Each row below holds a small network's activations on one input, seen along a few directions.
Each table varies a few parts of the input and shows all the possible inputs, shuffled.
A made-up example of a description, with smaller parts first: ring(5) and (point or (values(2) and line(4)) or ring(9)).
Shared parts are said once, and a part with two or three values counts as separate values.

Table:
r1: 6,31,10,5,10,-6,3,23,28,2,24,0
r2: -9,15,-4,24,15,11,8,-7,13,24,10,13
r3: -7,15,20,14,1,-8,22,11,10,-14,20,-14
r4: -4,-18,4,23,-1,-9,37,-14,0,19,-10,6
r5: -1,-20,17,3,13,-2,21,2,15,25,-7,-2
r6: 0,-13,-50,-72,-35,31,-26,-35,-63,-57,-35,3
r7: -15,12,0,18,11,10,-2,9,19,26,12,20
r8: 4,-14,-44,-93,-34,33,-38,-18,-54,-42,-28,1
r9: 13,-9,29,0,-4,-4,18,14,25,15,-9,-7
r10: 16,-10,-42,-103,-29,27,-44,-16,-50,-32,-33,-3
r11: 10,-35,-43,-13,-11,-20,-82,-26,-69,-51,-33,5
r12: -5,14,4,22,-2,-7,27,4,11,-18,14,-17
r13: -7,24,-9,29,5,-12,23,5,4,-3,23,-5
r14: -9,22,-3,17,10,5,-1,14,21,12,27,15
r15: 1,-1,14,22,-3,-8,35,1,5,-12,-3,-15
r16: -13,-4,11,21,13,5,15,-12,9,28,-1,16
r17: 3,-33,-35,-27,-9,-19,-86,-23,-61,-46,-28,4
r18: 17,5,35,-2,-1,-8,17,22,22,1,0,-9
r19: -6,23,3,12,9,-3,6,20,22,-3,30,1
r20: -3,25,-7,23,13,6,9,-1,16,10,24,8
r21: 0,12,19,5,8,-5,16,23,15,-7,20,-23
r22: -1,-15,11,26,-10,-9,40,-3,-3,6,-10,-10
r23: -8,-5,-4,31,5,0,24,-16,1,29,-3,14
r24: 5,-4,29,6,-3,-4,20,19,15,-5,6,-9
r25: 0,27,7,10,7,4,-9,16,25,22,25,6
r26: 10,0,23,13,0,-4,30,5,8,-5,4,-15
r27: -5,-14,25,15,-3,-5,31,0,7,5,-6,-8
r28: 2,-17,24,5,4,-3,24,12,13,12,-7,-18
r29: 3,-16,11,13,7,1,28,-13,12,20,-6,4
r30: 9,-12,22,-1,5,-3,14,5,26,27,-10,9
r31: 7,18,28,0,-5,-6,5,23,24,-1,22,-20
r32: -1,26,-1,19,12,-3,15,6,17,-4,27,-6
r33: 11,-33,-37,-34,-8,-14,-94,-13,-47,-45,-31,3
r34: -12,23,-15,31,10,3,12,-5,14,4,18,7
r35: -6,17,9,11,9,8,-9,10,23,36,10,11
r36: -16,13,-12,34,7,2,16,-8,1,24,7,14
r37: 20,-28,-34,-43,-6,-22,-99,-11,-44,-35,-36,-1
r38: 2,-2,17,7,7,7,-2,3,23,42,0,10
r39: -5,-14,-42,-85,-36,26,-30,-27,-67,-45,-25,3
r40: -5,-7,9,11,19,7,8,2,15,35,-1,7
Question: Describe the family of inputs behind these rows.
Answer: line(4) and (values(2) or ring(8))
Question: The inputs of r1 and r32 match in every part but the line(4) part. If r35 is changed in the same way as r1 into r32, which row does it become?
Answer: r2
Question: Change only the line(4) part in r30. List by row number the other rows that result.
Answer: r4, r5, r29
Question: Change only the values(2) part in r17. List by row number the other rows that result.
Answer: r39
Question: Change only the line(4) part in r14. List by row number the other rows that result.
Answer: r20, r25, r34
Question: Change only the values(2) part in r11. List by row number the other rows that result.
Answer: r6

Table:
r41: 9,9,-11,-48,-23,7,-23,6,-17,-44,4,-22
r42: -37,48,7,45,29,19,89,7,47,46,44,8
r43: 4,10,-34,-14,-1,-4,-67,-2,-25,-17,4,10
r44: 11,-25,-8,-42,-27,6,10,-22,-33,-22,-30,-8
r45: -4,14,41,15,26,5,51,29,64,58,21,10
r46: -6,-34,-25,-14,5,4,-37,-33,-34,2,-28,15
r47: 11,17,-25,-34,1,-1,-47,12,-21,-37,13,-7
r48: -4,-7,-31,-7,7,-1,-61,-20,-28,-5,-22,16
r49: 16,-4,66,68,16,-32,33,34,61,45,9,-17
r50: 1,-40,-19,-23,-17,11,-9,-26,-32,-9,-39,8
r51: -6,22,38,101,14,-22,61,13,53,20,36,2
r52: 5,-11,2,-47,-29,8,1,1,-34,-38,-11,-15
Question: Describe the family of inputs behind these rows.
Answer: values(4) or ring(8)

Table:
r53: -25,12,-16,17,22,-32,-47,-9,-5,18,14,16
r54: -8,-1,10,28,31,-15,-57,5,6,6,3,21
r55: 9,-19,-24,-17,-21,6,3,-19,-23,-21,-11,8
r56: 0,-13,-7,-40,-21,22,3,-9,-24,-30,-32,2
r57: -9,-7,-11,-4,9,-3,-15,-25,-23,9,-7,10
r58: 5,-18,9,-47,-48,23,-9,-2,-35,-33,-10,-19
r59: -20,-1,-44,8,-2,-14,-23,-17,22,10,-1,19
r60: 7,1,-2,-88,-35,12,-2,17,-35,-37,-1,-38
r61: 5,72,34,44,25,3,93,45,72,31,59,-3
r62: 17,-19,81,49,17,41,111,10,50,58,-12,-9
r63: 12,3,-4,50,24,-38,-58,21,21,-7,9,-13
r64: 7,-9,-26,0,0,-5,1,-19,-27,-3,-11,4
Question: Describe the family of inputs behind these rows.
Answer: values(2) or line(10)

Table:
r65: 7,1,49,-5,-17,12,80,6,41,9,-3,-19
r66: -15,-38,-57,-76,-2,44,-61,-45,-51,41,-56,40
r67: 1,-51,-14,-80,-43,1,-46,-10,-90,-79,-32,-22
r68: -5,0,20,72,38,-34,-21,4,42,30,10,0
r69: 26,13,-71,-86,-19,22,-113,21,-44,-68,9,-56
r70: -9,-38,-83,-14,-22,6,-7,-70,-77,-46,-45,-6
r71: 32,18,-8,-30,-33,-29,-84,-14,-33,-54,-23,65
r72: -29,58,1,82,63,-5,9,17,42,37,62,31
r73: 27,-39,57,-20,-16,-2,76,18,29,10,-15,-22
r74: -18,61,34,5,-3,26,112,17,33,29,51,8
r75: 17,-32,30,61,40,-47,-25,13,26,35,-10,-8
r76: -21,22,7,84,37,-14,-12,18,44,35,35,3
r77: -13,25,36,6,-23,20,91,25,38,20,17,-14
Question: Describe the family of inputs behind these rows.
Answer: values(5) or (values(2) and line(4))
Question: A walk changes only the line(4) part. It starts at r74 and steps to r77. List the rest of the walk in order.
Answer: r65, r73
